Here are a small network's activations along a few directions, averaged over the inputs that share one value of a field.
Related values have similar rows: they may be neighbours, one step apart, or belong to one group.
(in the rows, 500 means zero)
Random noise pushes rows far along 3 fixed directions. That doesn't count. These rows show it; they differ only by the noise:
495 420 592 469 600 406 429 468 394 429 634 508 562 532 601 462 339
501 480 494 491 589 617 452 419 474 534 597 631 486 554 653 563 457
505 312 739 539 659 370 441 594 255 415 789 646 691 621 833 410 249
571 562 368 272 675 431 330 186 467 635 581 387 254 489 431 365 356
436 434 590 552 494 481 494 538 489 328 526 506 640 490 532 604 440


Field PIGEK:
vep: 389 517 505 670 266 301 562 733 569 355 355 378 751 394 415 634 588
gifov: 537 390 604 702 492 701 484 742 393 593 566 684 550 614 659 452 579
vezol: 467 568 404 541 401 620 573 382 637 418 408 522 480 422 303 600 650
fatu: 544 526 385 399 585 435 468 355 545 657 368 255 149 373 326 308 497
pavo: 597 567 466 424 404 424 453 464 459 470 368 286 424 539 412 355 538
zot: 578 554 400 472 549 479 607 427 468 517 470 593 502 449 429 345 503
lin: 460 469 685 551 387 484 658 778 543 455 492 622 611 552 538 623 565
tuluk: 436 502 516 531 344 495 640 711 614 545 481 528 657 510 523 627 624
gamu: 535 538 471 367 703 490 350 303 424 630 626 481 361 559 574 406 354
PIGEK is arranged as 3 separate groups.
Question: List the group mates of gamu, in the order listed.
Answer: vezol, zot
Question: List the group mates of tuluk, in the order listed.
Answer: vep, lin

Field ZIMAZ:
leze: 589 475 526 493 522 459 479 570 405 584 444 411 391 503 465 210 460
zon: 550 623 140 553 355 503 284 355 608 613 291 215 250 320 184 418 699
zibe: 438 433 622 604 597 360 650 421 441 203 447 506 683 383 502 496 400
namu: 523 759 180 185 533 449 376 271 678 831 478 423 233 409 204 514 540
lome: 350 410 678 470 408 97 591 678 598 396 461 221 592 334 334 608 435
voken: 594 403 765 423 511 258 624 622 404 303 471 438 472 559 386 268 362
kober: 419 424 704 597 436 595 455 662 434 278 472 456 734 600 729 735 426
nifo: 455 420 488 417 699 479 299 268 434 467 656 349 381 500 334 365 316
puzem: 570 531 498 400 419 279 540 504 396 410 645 499 738 574 540 406 432
ZIMAZ is arranged as 3 separate groups.
Question: List the group mates of kober, in the order listed.
Answer: zibe, nifo
Question: List the group mates of leze, in the order listed.
Answer: zon, voken
